Each row has a name. After each piece below comes the name of the row it's from. Each question is about the rows just above it.

[103 104 104 104 103 102 101 102 103 102 102 102 102 102] : pudul
[104 104 104 104 105 104 103 104 104 104 104 104 104 104] : dek
[162 163 161 163 162 159 161 162 161 160 162 161 160 161] : sulu
[162 163 162 165 163 164 162 164 163 165 165 162 165 162] : gobeb
The row with [103 104 104 104 104] is  dek
which: [104 104 104 104 105 104 103 104 104 104 104 104 104 104]  dek
which: [104 104 103 102 101 102 103 102]  pudul

[133 128 125 139 130] : Dom
[163 146  88 146 126] : teme
[163 146 130 139 154] : kal
[137  95 135 125 116] : ragi
which: [163 146 130 139 154]  kal
[ 95 135] is in which row?  ragi
The row with [146 130 139 154] is  kal

[113 112 134 106 134 124 150 121 127 127 112 132 132 150 127 130 137 166
 119 154 121 140]  buv
[113 112 134 102 134 124 150 121 127 127 112 132 132 150 127 130 137 166
 119 154 121 140]  Nelu
[150 124 133 110 133 125 152 123 127 127 112 140 131 150 121 130 136 166
 119 154 121 142]  laza
which: [113 112 134 106 134 124 150 121 127 127 112 132 132 150 127 130 137 166
 119 154 121 140]  buv
Which row holds [113 112 134 102 134 124 150 121 127 127 112 132 132 150 127 130 137 166
 119 154 121 140]?  Nelu
Which row holds [121 130]?  laza

[157 129 129 108 110 158 142  91 104 165  90 108 132 132 160 127] -> gorag
[126 113 121 135 118 152 137  99 126 120 163 104 104 119 128 127] -> sapu
[166 127 120  89  90 116 144 132 138 103 125 127 105 144 100 118] -> Nek
[ 90 116 144 132 138 103 125 127 105 144  99 118 170 119  99  89] -> Zosum
[165  91 144  96 157  98 100 111 107 107 106 117 104 170 104 150] -> Tol
[ 88 125 143 150 131 157 124 137 164 143 111 157 145 117 170 104] -> zevod
[109 162 106 152 134 153  92  96 112 145 153  94 124  96 127  96] -> sutev
[120 138 154 118  92 119 170  97 165 162  93  88 115 144 101  96] -> lig
[124 104 119  95 147 122 156  99 104 107 106 117 107 124  89  88] -> bire
[161 161 163 158 103 157  97 151 122 149 165 119 126 110 153 131] -> debu
[164 121 122 139 136  99 119 149 148 163 105 122 128  86 149 159] -> fugi
The row with [ 90 116 144 132 138 103 125 127 105 144 100 118] is  Nek
Which row holds [ 99 104 107 106 117]?  bire
which: [107 107 106 117 104]  Tol

[142 143 113 160] : domad
[113 143 142 112] : nivo
[116 136 130 135] : mer
[136 124  98 149] : Ded
[130 149 128 172] : Sepu
[119 126 135 127] : pur
Which row holds [128 172]?  Sepu
The row with [119 126 135] is  pur
[135 127] is in which row?  pur
The row with [142 143 113] is  domad
Which row holds [142 112]?  nivo

[124 117 159 110] -> Bas
[139 138 149 145] -> luzot
[124 146 138 130] -> sisi
[123 126 129 130] -> mal
[132 126 126 129] -> koto
[109 146 130 138] -> fofar
which: [149 145]  luzot
The row with [126 126 129] is  koto
which: [146 138 130]  sisi
which: [138 149]  luzot
Which row holds [138 130]?  sisi
The row with [129 130] is  mal
which: [126 126]  koto

[ 87 124 154 156 146] : Nasob
[130 122 136 141 162] : fegas
[172 136 122  93  97] : leb
[136 122 172  93  92] : Mopu
which: [172 136 122  93]  leb
which: [172  93]  Mopu
which: [141 162]  fegas
The row with [172 136 122  93  97] is  leb
Where do [172  93  92] appear?  Mopu
which: [124 154 156]  Nasob

[141 118 125 148] -> Nit
[145 125 118 136] -> bamod
[112 129 126 118] -> tifo
[130 149 130 102] -> gep
[141 103 128 148] -> Sivo
[117 151 119  97] -> bedap
[126 127 139  94] -> ditu
[126 127 127 135] -> tovak
[139 115 137 148] -> Zin
[137 118 128 117] -> vokav
Which row holds [126 127 127 135]?  tovak
The row with [125 118] is  bamod
which: [128 148]  Sivo
[118 128 117] is in which row?  vokav
which: [141 103 128]  Sivo
The row with [130 102] is  gep

[149 128 112 162 103 163 143 111 126  99  97 107 132 151] -> tav
[106 123  99 121 132 148 136 142  95 123 118 128 154 161] -> Nubub
[149 128 112 162 103 163 143 111 126 132 131 142 136 151] -> palal
[ 98 117 111  96 122 105 107 151 124 152 156 137 145 126] -> Sepog
[ 94 126  96 138 116 159 123 153 116 122 122 131 144 167] -> gedi
[ 92 125 151 111 142 138 130 163 100 138 151 126 129 108] -> tesob
[131 143 121 136  95  99 142 148 132 122 118 139 158 161] -> Sime
[149 138 117 159 147 141 136 108 149 117 105 137 137 153] -> mekir
[155 106 136 146  85 108 118 112 137 118 116  99 106 103] -> Mifar
[135 142 138 134 111 162 136 126 142 121 141 116 136 118] -> rif
[118 111 122 119  96 140 134 139  92 119 126 101 134 123] -> veruv
[135 142 128 136 120 142 123 123 162 131 142 132 136 126] -> foge
which: [149 128 112 162 103 163 143 111 126  99  97 107 132 151]  tav
which: [131 142 132 136]  foge
Which row holds [142 121 141 116]?  rif
Which row holds [ 99 121 132 148 136 142  95]?  Nubub
which: [149 128 112 162 103 163 143 111 126 132 131 142 136 151]  palal

[129 149 114 133 126 137 129 114] : bita
[117 127 136 127 130 138 141 106] : lato
[135 102 122 123 133 137 133 124] : Vuf
[105 138 119 109 111 121 121 159] : vus
[152 134 138 123 133 137 133 124] : das
[105 138 119 109 111 121 158  96] : rakoz
[128 151 106 119 123 142 112 132] : tezu
[129 105 106 161 138 118 113 130] : Roge
[135 122 102 132 124  94 111 133] : Misig
[110 130 128 115 121 147 128 114] : libis
[114 140 124 126 123 136 119  94] : panar
which: [152 134 138 123 133 137 133 124]  das
[128 115] is in which row?  libis
Which row holds [135 102 122 123 133 137 133]?  Vuf
[135 122 102] is in which row?  Misig
which: [114 140 124 126 123]  panar
which: [129 105 106]  Roge

[126 124 116 109 122 142  97] = nugol
[126 124 116 127 122 142  97] = Bav
[127 122 143 134 120 152 116] = keli
The row with [127 122 142] is  Bav
which: [126 124 116 127]  Bav
which: [143 134]  keli

[136 132 118 123 120 107 158 150 156 157 136] : Rabaf
[107 123 134 168 112 111 121  98 137 124 113] : paveg
[152 134 128 102 117 150 154 110 131 136 137] : Vufop
[139 141 106 110 113 108 108 142 132 111 124] : negi
[126 137 126 133 131 130 154 106 126 153 130] : gesa
[132 111 139 106 108 141 113 110 108 142 156] : lub
[148 140 120 164 114 161 146 131 129 155 136] : nufu
[103 107  93 129 134 156 102 132 113  93 132] : lev
[137 147 135 149 107 128 110 117 147 134 146] : zuru
[162 102 125  96 106 113 142 134 160 117 128] : vena
Where do [150 156 157 136] appear?  Rabaf
The row with [147 135 149 107 128 110 117 147] is  zuru
which: [139 141 106 110 113 108 108 142 132 111]  negi
The row with [139 106 108 141 113 110 108 142 156] is  lub

[117 141 135 114] -> dil
[118 147 135 130] -> Manod
[129 123 134 128] -> dile
[ 89 153 129 103] -> ruf
[164 140 141 112] -> mok
[150 134  98 133] -> Vipa
[143 138 137 119] -> met
[130 100 146 138] -> lut
which: [143 138]  met
The row with [138 137 119] is  met
Which row holds [135 114]?  dil

[129 125 100 128 137 122 123 137] -> pepu
[128 138 100 128 137 134 143 138] -> mos
[125 100 128 139 134 143 137 137] -> Bazu
[129 125 100 128 137 134 143 137] -> Dul
which: [139 134]  Bazu
which: [129 125 100 128 137 122 123 137]  pepu
[125 100 128 137 134 143 137] is in which row?  Dul

[130 130 124 123 139 105] -> div
[122 123 127 130 134 122] -> Bul
[122 127 123 123 139 134] -> luz
[151 156 112 121 116 126] -> zazun
which: [130 134 122]  Bul
which: [123 123]  luz
The row with [122 123 127] is  Bul
Which row holds [127 123 123 139 134]?  luz
The row with [134 122] is  Bul
which: [121 116]  zazun

[130 138 128 131 122 127 117 125 132 120 121 138 121 133 114 140 120 136
 132 124 138 116 125 141 121 136 147 122 128 123 112 138 140 122 140 132
 141 125 135 121 139 104 125 112 137 135 131 136 127 107 136 124 122 125
 126 122 132 133 123 139 130 130 126 132]  Pipu
[121 144 120 129 131 148 106 107 124 124 131 135 121 129 118 145 114 157
 145 112 136  90 133 154  94 125 158 134 123 116 118 135 142 132 159 145
 136 133 125 119 146 102 123 117 124 127 123 123 136 105 136 104 134 134
 130 128 139 144 126 147 127 137 125 128]  Nevu
[132 139 132 126 131 126 134 140 156 147 118 157 122 138 134 121 137 123
 120 127 116 109  97 111 121 117 133 127  96 120 138 142 145 123 125 154
 138 132 132 109 133 131 158 116 147 129 131 126 135 126 121 114 120 120
 127 149 126 141 141 116 122 154 108 156]  Kebi
[119 127 123 134 134 147 127 112 111 126 141 114 123 113 133 137 133 143
 140 113 135 124 135 138 115 132 130 141 136 136 133 126 125 137 148 107
 124 141 111 135 120 138 120 139 103 123 107 121 128 142 129 118 138 156
 131 131 126 131 137 141 127 127 135 105]  lif
[124 123 130 132 119 116 112 121 101 110 125 103 140 122 124 124 135 123
 142 146 131 120 170 145 118 122 130 128 164 130 103 119 126 130 116 134
 123 117 143 148 152 102 102 130 139 132 132 124 117 105 148 140 114 107
 132 123 129 131  87 125 132 100 141 123]  fugu
[133 127 146 130 119 123 125 136 137 117 114 135 113 122 107 126 150 126
 136 125 129 130 129 145 132 140 128 128 132 128 129 142 128 117 130 120
 137 128 119 119 127 125 127 127 131 129  94 120 130 141 125 155 120 125
 114 108 132 128 122 125 130 127 129 129]  zed
[105 131 128 147 126 135 127 111 118 142 134 110 122 117 147 156 130 132
 134 121 128 118 141 146 128 124 128 138 154 138 100 129 145 131 152 120
 127 134 117 134 130 130 129 134 118 121 117 135 122  97 135 108 128 129
 126 137 132 138 120 152 127 124 123 112]  tosal
[122 121 110 123 145 142 123 113 113 133 144 118 134 125 140 135 108 153
 129 120 129 124 140 137 115 125 141 131 131 120 140 116 106 142 142 123
 107 138 120 127 122 135 121 147 103 123 136 118 139 128 121 110 152 142
 130 130 130 130 129 137 128 128 135 108]  luser
[124 127 115 133 124 114 121 124 114 123 127 115 143 134 134 136 109 126
 124 143 135 128 148 129 129 126 139 118 152 128  98 118 131 129 120 134
 124 118 151 140 146 102 114 121 141 137 167 146 117  88 144 119 118 111
 135 135 126 129 103 136 131 110 135 123]  Pupu
[121 136 128 147 126 135 127 111 118 142 134 110 122 117 147 156 130 132
 134 117 128 118 141 146 128 124 128 138 154 138 100 129 145 131 152 120
 127 134 117 134 130 130 129 134 118 121 117 135 122 119 135 108 128 129
 126 137 132 138 120 152 127 124 123 112]  Limub
which: [137 148 107 124 141 111 135 120 138]  lif
Which row holds [107 138]?  luser
[121 139] is in which row?  Pipu

[131 137 123 134 107 145 135 113 118 151 137 138 112  96 128 119 127 130] -> Fafab
[132 126 122 127 123 124 118 141 123 131 131 142 130 121 128 130 129 132] -> laz
[123 139 131 132 122 136 137 115 119 138 138 133 109 110 128 121 124 127] -> Zaf
[121 120 120 114 130 137 125 129 139 136 121 126 134 134 105 125 131 112] -> Vor
[133 130 135 123 130 136 126 137 132 126 130 125 124 121 121 120 114 130] -> Dezef
[135 121 132 124 131 130 126 122 136 129 111 131 128 138 129 130 137 128] -> fola
[128 128 124 119 109 133 118 123 139 111 110 128 128 132 132 124 126 134] -> luzik
[130 129 129 129 115 136 128 114 136 127 114 131 122 125 129 123 131 125] -> ren
[130 111 127 124 130 137 128 129 139 136 121 126 134 134 105 125 131 112] -> defe
[130 114 129 120 133 130 141 141 116 131 131 142 130 122 125 137 142 119] -> bisu
[122 118 143 119 133 137 139 134 132 128 124 138 120 123 111 120 126 128] -> puro
[137 149 143 136 142 131 123 128 134 140 132 120 105 125 136 117 108 132] -> Vutub
Which row holds [121 121 120 114 130]?  Dezef
The row with [132 126 122 127 123 124 118 141 123 131 131 142 130 121 128 130 129 132] is  laz
[131 128 138 129 130 137 128] is in which row?  fola
which: [128 129 139 136 121 126 134 134 105]  defe
Where do [128 129 139 136 121] appear?  defe
Which row holds [151 137 138]?  Fafab

[127 129 132 131 125 124 123 129 127 128 126 125 121 125 136 130 129 124
 128 126 125 129 130  99 130 125 128 135 127 128 124 115 126 139 129]  ret
[127 108 127 128 128 130 122 129 115 127 128 126 169 129 138 125 126 117
 130 131 131 135 126 127 127 133 125 134 126 129 140 130 128 112 136]  bik
[131 125 127 127 126 123 133 137 132 125 128 129 166 127 128 120 127 123
 126 135 134 125 122 113 127 126 126 134 130 131 129 131 128 138 130]  tenot
[127 137 133 127 125 130 128 134 130 130 130 137 115 130 131 123 127 123
 125 126 128 130 128 114 128 129 124 116 128 125 115 126 124 120 124]  vivi
Where do [130 130 130] appear?  vivi
The row with [115 126 124] is  vivi
Where do [127 125 130 128 134] appear?  vivi
which: [123 133 137]  tenot

[100 147  98 107 156 163 122 157] = Gudi
[ 99 133 102 104 138 164 118 162] = Rase
[ 95 149 102 117 149 162 124 161] = lep
[101 153 101  98 141 163 127 135] = vis
[102 152 101 113 153 160 124 156] = Sizan
[100 139 107 100 151 164 122 159] = fiper
[ 95 149 102 117 142 162 124 161] = fef
[ 83 145 104  99 133 171 125 144] = dak
[ 96 158  94 115 135 164 120 154] = pom
[117 142] is in which row?  fef
which: [147  98 107 156 163 122 157]  Gudi

[140 135 113 127 132 116 158 129]  zimuk
[136 131  88 132 127  91 146 136]  neb
[135 150 140 113 142 116 124 108]  Vumu
[136 131  88 132 124 111 134 143]  Mipuf
[145 109 100 145 136 132 121 107]  sudep
Which row holds [ 88 132 124 111 134]?  Mipuf
which: [135 150 140 113 142 116]  Vumu
Where do [136 131  88 132 127  91 146 136] appear?  neb
which: [109 100 145 136]  sudep
which: [136 131  88 132 124 111 134]  Mipuf
which: [116 158 129]  zimuk
Where do [132 127] appear?  neb

[127 149 152 113 105]  feve
[134 168 126 151 132]  Tiza
[132 149 156 100 121]  sog
[132 130 130 121 137]  nepag
[134 126 168 151 147]  Tegiz
[127 150 153 112 106]  rudum
Where do [126 168 151 147] appear?  Tegiz
which: [126 168]  Tegiz
which: [130 130]  nepag
Which row holds [168 126 151]?  Tiza
The row with [151 147] is  Tegiz

